A small network was shown many inputs. Here are its activations along a few directions, one row for each input.
Each table varies a few parts of the input and shows all the possible inputs, shuffled.
A made-up example of a description, with smaller parts first: one of 5 places around a ring, together with either a single point or one of 11 places along a line or (one of 3 separate values, together with one of 4 places along a line).
Shared parts are said once, and a part with two or three values counts as separate values.
In the rows, 128 means zero.

Other details of the inputs shift rows strongly along two fixed directions, in all tables alike. That doesn't count.
To show where, the next rows are all for the same input, with only those details redrawn:
[132 134 114  86 152 153 137 135 109 139 124 151 148 122 112 127]
[106 110 150 190  60  65 114 128 137 101 134 110 134 115 141 162]
[118 138 128 115 151 167 103 113 145 141 140  92  99 124 147 117]
[119 130 129 125 127 136 117 124 131 130 133 117 125 121 134 132]

Table:
row 1: [121 141 130 119 154 163 108 111 147 139 138  97  92 130 147 112]
row 2: [150 131 128 105 142 106 161 141 105 115 102 189 154 152  98 117]
row 3: [145 119 107 102 129 121 158 152  98 133 116 169 171 121 101 135]
row 4: [107 122 155 189  87  95 106 114 152 110 143  93 104 126 152 144]
row 5: [133 129 112  86 148 157 136 138 107 144 128 145 154 116 111 128]
row 6: [124 138 118 123 151 167 112 116 148 148 140  93  95 123 147 117]
row 7: [143 125 128  96 133 115 151 143  98 120 110 177 169 136  97 125]
row 8: [113 120 145 189  85  89 111 117 154 113 138  91  99 125 155 140]
row 9: [132 132 118  84 151 154 135 135 106 137 126 149 151 122 111 125]
row 10: [119 132 129 133 129 142 121 123 131 134 139 118 125 121 131 136]
row 11: [117 140 124 119 151 169 106 113 146 146 142  93  98 121 146 119]
row 12: [129 127 122 131 128 131 126 128 133 133 130 117 119 125 135 126]
row 13: [127 125 116 131 125 137 124 130 134 138 133 112 125 117 134 132]
row 14: [124 129 128 127 128 133 120 125 132 130 131 117 121 124 135 128]
row 15: [105 117 142 183  81 100 100 119 152 119 143  81 110 112 154 149]
row 16: [134 110 156 183  68  32 157 143 113  83 108 180 164 148 106 151]
row 17: [126  98 130 173  53  49 149 154 105 104 121 156 182 110 110 171]
row 18: [144 120 113  99 129 119 157 149  96 130 116 171 169 123 101 133]
row 19: [128 131 129 136 132 134 129 124 133 131 134 123 118 130 132 127]
row 20: [115 118 139 192  84  92 112 120 156 116 138  89 101 123 155 143]
row 21: [136 137 141 120 159 150 112 112 149 128 125 104  91 152 142  92]
row 22: [134 115 147 166  88  61 140 135 126  96 110 151 141 145 121 135]
row 23: [119 130 129 125 127 136 117 124 131 130 133 117 125 121 134 132]
row 24: [152 126 118 113 139 114 167 146 104 125 111 184 158 143  98 124]
row 25: [127 138 122 130 155 168 116 116 149 145 141  96  94 131 145 114]
row 26: [152 131 109  97 158 142 151 138 117 138 113 155 136 140 113 108]
row 27: [131 125 116 133 128 134 127 130 135 136 130 114 121 123 135 128]
row 28: [138 122 119  95 129 121 152 147  94 126 117 172 172 123 100 135]
row 29: [129 131 137 128 132 127 121 122 135 124 124 123 119 137 131 117]
row 30: [112 110 144 203  61  68 124 130 140 108 138 112 132 117 139 163]
row 31: [139 139 129  94 161 147 143 129 113 130 119 163 140 144 107 114]
row 32: [126 143 138 119 158 157 108 108 150 133 131 103  89 144 144 102]
row 33: [118 134 136 131 131 138 120 121 131 128 137 123 123 126 131 133]
row 34: [154 120 115 105 134 113 163 149 101 126 108 175 163 137 100 121]
row 35: [118 133 132 127 130 135 119 122 131 128 133 121 121 124 134 132]
row 36: [137 139 126 128 159 154 120 114 152 138 129 103  85 145 146  99]
Q: The inputs of row 1 and row 4 match in every part but one. If row 36 is changed in the same way as row 1 into row 4, which row does it become?
A: row 24
Q: What is each input in this table made of?
A: one of 4 places along a line, together with either one of 3 separate values or one of 6 places around a ring
Q: Which other rows agree with row 7 in the place on the line of 4? List them by row number.
A: row 3, row 5, row 9, row 17, row 18, row 21, row 28, row 34
Q: Change only the place on the line of 4 in row 31. List by row number the other rows that result.
A: row 7, row 29, row 32
Q: Change only the choice among 3 separate values in row 29. List by row number the other rows that result.
A: row 22, row 26

Table:
row 37: [123 123 136 146 112 116 118 123 137 123 132 107 117 125 140 128]
row 38: [133 137 126 105 162 165 117 118 138 141 131 108 105 136 137 103]
row 39: [133 136 130 112 150 148 125 121 132 133 126 123 115 138 130 110]
row 40: [123 128 146 151 117 114 117 118 141 117 131 114 112 137 138 124]
row 41: [137 115 108 137 104 101 158 150 107 130 122 161 165 116 108 152]
row 42: [138 125 127 145 122 111 140 132 131 123 121 137 127 137 125 125]
row 43: [118 152 114  77 194 223 100 108 142 164 149  88  92 119 146 106]
row 44: [127 127 141 153 118 112 123 121 142 118 129 117 111 137 138 124]
row 45: [129 122 126 157 114 115 126 126 143 127 130 108 110 129 142 128]
row 46: [128 123 135 154 116 114 119 123 144 120 130 107 109 133 143 123]
row 47: [118 129 146 148 116 116 113 118 140 117 131 114 115 134 138 129]
row 48: [140 142 114  67 180 177 135 129 113 146 121 150 136 134 112 106]
row 49: [120 124 133 148 109 120 115 124 139 127 134 104 118 120 140 135]
row 50: [134 139 124  84 156 145 142 133 106 129 118 168 151 135 105 123]
row 51: [117 130 149 148 117 115 114 116 139 115 132 116 113 134 138 129]
row 52: [136 121 108 102 123 121 157 151  93 133 120 173 178 114  98 146]
row 53: [127 123 123 157 112 119 125 127 142 132 130 107 114 124 140 134]
row 54: [135 129 117  85 139 131 150 144  94 128 116 179 173 124  96 136]
row 55: [121 122 123 153 109 122 120 127 140 132 138 102 119 116 141 138]
row 56: [136 123 131 138 119 107 140 135 124 117 120 142 137 137 121 128]
row 57: [115 125 136 144 110 121 112 123 136 124 136 108 123 118 138 139]
row 58: [137 148 114  57 193 192 131 125 114 150 124 148 131 136 113 103]
row 59: [147 116 115 128 114  91 165 151 103 120 110 179 166 132 102 137]
row 60: [126 122 131 150 113 114 120 125 141 124 131 106 113 127 142 127]
row 61: [127 127 139 123 111  94 147 138 102 108 117 177 164 131 104 145]
row 62: [124 123 127 149 111 117 121 127 139 128 131 106 118 122 139 133]
row 63: [129 127 138 160 120 113 125 121 146 122 131 113 105 139 140 122]
row 64: [112 124 133 147 109 126 112 124 135 128 144 104 123 111 141 144]
row 65: [130 119 127 121 106  96 146 144 102 117 117 167 169 121 106 146]
row 66: [120 142 124  96 166 184 107 116 135 147 139 106 109 123 137 117]
Q: The inputs of row 49 and row 37 match in every part but one. If row 66 is changed in the same way as row 49 into row 37, which row does it become?
A: row 54
Q: What is each input in this table made of?
A: one of 5 places along a line, together with one of 6 places along a line
Q: A walk changes only the place on the line of 5. It starts at row 42 and steps to row 56. List the rest of the walk in order.
A: row 39, row 47, row 50
Q: A walk changes only the place on the line of 6. It starts at row 41 and steps to row 53. List the rest of the walk in order.
A: row 45, row 59, row 42, row 63

Table:
row 67: [107 121 172 206  87  94  80  99 181 103 143  51  68 141 175 120]
row 68: [133 130 130 134 123 106 143 132 122 118 117 155 134 139 119 131]
row 69: [112 115 170 204  70  64 110 116 150  92 134 104 112 139 146 142]
row 70: [152 117  88  94 132 128 177 163  85 144 117 186 189 112  89 144]
row 71: [129 105 149 182  61  39 138 140 125  90 111 145 149 135 124 147]
row 72: [118 150 112  90 182 206 103 109 146 161 145  90  88 119 148 110]
row 73: [127 116 148 168  82  60 148 138 114  96 117 168 158 137 110 152]
row 74: [130 139 111  77 162 168 141 136 102 145 129 160 155 119 106 132]
row 75: [138 131 103  68 158 161 139 141 103 146 120 151 155 117 110 122]
row 76: [106 131 132 157 117 141  90 108 163 135 148  63  82 114 167 131]
row 77: [118 154 123  76 200 230  92 102 148 164 152  78  83 125 149  96]
row 78: [150 118 117 145 122 108 154 141 125 128 119 145 136 138 119 123]
row 79: [134 143 125 113 165 161 117 113 149 139 127 107  87 143 144  99]
row 80: [139 122 112  76 132 126 158 154  80 130 114 189 195 116  86 142]
Q: The inputs of row 73 and row 74 match in every part but one. If row 79 is changed in the same way as row 73 into row 74, which row does it become?
A: row 76
Q: What is each input in this table made of?
A: one of 2 separate values, together with either a single point or one of 6 places around a ring
Q: Change only the choice among 2 separate values in row 68. List by row number the other rows that result.
A: row 72
Q: Change only the choice among 2 separate values in row 71. List by row number the other rows that result.
A: row 75

Table:
row 81: [124 116 129 158  95 102 132 135 127 123 133 125 141 118 127 147]
row 82: [118 117 128 157  93 102 118 130 136 122 131 107 128 114 140 145]
row 83: [127 118 140 153  99  91 124 129 134 111 121 123 129 133 133 131]
row 84: [128 132 140 140 142 149 107 112 154 131 136  88  92 141 147 105]
row 85: [149 138 116  87 168 152 154 136 109 137 115 171 145 144 102 111]
row 86: [151 130 112  82 153 128 165 147  93 129 106 192 167 138  93 121]
row 87: [135 137 108  94 164 174 132 128 125 152 133 126 124 123 126 117]
row 88: [103 126 157 144  96 103 108 120 124 107 135 126 140 121 130 150]
row 89: [132 118 141 156 100  87 137 133 126 110 122 140 138 135 123 134]
row 90: [132 115 141 154  99  88 135 134 125 110 123 135 140 134 124 133]
row 91: [151 131 115  82 159 142 157 142 100 134 113 175 157 139  99 114]
row 92: [129 120 140 154 101  89 132 130 129 110 122 133 131 134 128 133]
row 93: [132 140 107  93 167 177 127 125 129 152 133 120 114 123 132 115]
row 94: [121 145 131  72 161 161 129 126 103 132 126 162 151 126 107 128]
row 95: [144 143 118  92 177 165 143 127 122 140 121 152 124 146 115 105]
row 96: [144 116 124 120 101  72 167 154  91 108 101 197 184 132  91 144]
row 97: [120 130 127 141 137 160 103 115 154 143 146  77  94 122 153 120]
row 98: [107 121 154 136  91  95 117 129 112 105 129 141 160 118 118 154]
row 99: [141 143 118  90 176 164 137 125 125 140 121 143 116 143 123 104]
row 100: [124 124 144 165 105  96 122 122 143 112 127 116 111 137 141 130]
row 101: [128 135 133 132 140 137 114 115 148 129 126 106  98 139 144 111]
row 102: [122 117 126 155  95  99 130 134 127 122 131 125 137 116 132 148]
row 103: [134 113 134 146  89  69 146 143 112 104 110 161 160 131 112 143]
row 104: [127 137 133 134 142 137 116 115 148 128 127 109  95 140 144 113]
row 105: [115 146 136  81 163 171 113 117 119 135 133 134 130 127 122 122]
row 106: [128 131 137 133 139 141 109 115 149 128 132  94  96 137 147 108]
row 107: [136 138 103  87 165 167 140 133 116 149 128 143 132 123 120 122]
row 108: [115 149 135  82 164 170 117 117 117 134 132 142 130 128 120 124]
row 109: [101 126 159 147  97 108 100 117 131 108 137 113 132 120 136 147]
row 110: [122 116 127 153  94  99 129 135 126 121 131 123 138 115 131 147]
row 111: [125 115 128 155  93  97 135 137 123 122 131 130 145 116 126 149]
row 112: [134 114 113 120 101  97 150 152 100 123 116 163 175 113 106 150]
row 113: [119 119 130 165  97 104 125 129 136 124 136 114 125 118 137 146]
row 114: [125 125 120 127 127 138 121 128 132 136 135 110 123 117 137 130]
row 115: [116 122 128 164  96 102 120 126 141 122 132 109 118 117 143 146]
row 116: [123 128 126 136 136 156 109 120 146 142 143  86 106 121 146 122]
row 117: [124 131 122 137 134 147 121 123 140 139 139 107 112 123 138 128]
row 118: [125 136 142 148 143 147 106 108 160 131 137  87  83 143 151 107]
row 119: [122 131 120 127 134 148 112 121 143 140 136  96 107 118 145 124]
row 120: [161 119 109  78 135 101 193 168  65 120  95 237 215 137  62 136]
row 121: [127 123 137 154 102  87 132 129 132 110 118 137 129 136 129 134]
row 122: [121 127 124 132 132 151 107 120 145 140 141  86 104 117 149 123]
row 123: [141 141 121  95 173 167 133 123 129 142 125 134 115 143 124 101]
row 124: [124 129 117 127 128 137 121 127 134 137 131 113 120 119 137 131]
row 125: [120 118 131 166  97 106 124 129 136 124 136 113 128 119 136 145]
row 126: [136 133 109  91 162 175 129 130 123 152 134 121 128 120 125 115]
row 127: [123 118 122 150  92  91 136 138 121 120 124 139 146 116 125 153]
row 128: [145 140 117  90 171 157 147 131 116 138 119 159 130 143 112 108]
row 129: [142 137 119  87 170 162 133 128 123 139 121 137 123 139 122 102]
row 130: [131 134 137 135 143 144 117 116 147 131 132 106 101 141 139 109]
row 131: [117 121 132 170  98 106 122 125 141 123 138 108 118 119 142 146]
row 132: [124 118 127 160  96  96 140 138 122 120 130 140 146 120 122 153]
row 133: [120 130 127 139 137 158 103 114 153 143 146  76  93 120 154 119]
row 134: [128 136 138 141 143 142 114 112 151 130 134 101  91 142 146 110]
Q: The inputs of row 126 and row 133 match in every part but one. If row 98 is changed in the same way as row 126 into row 133, which row does it become?
A: row 109
Q: What is each input in this table made of?
A: one of 6 places along a line, together with either a single point or (one of 2 separate values, together with one of 4 places along a line)
Q: Change only the choice among 2 separate values in row 96. List by row number the other rows that result.
A: row 119
Q: A walk changes only the place on the line of 6. It starts at row 116 and steps to row 97. List the rest of the walk in order.
A: row 81, row 125, row 117, row 132
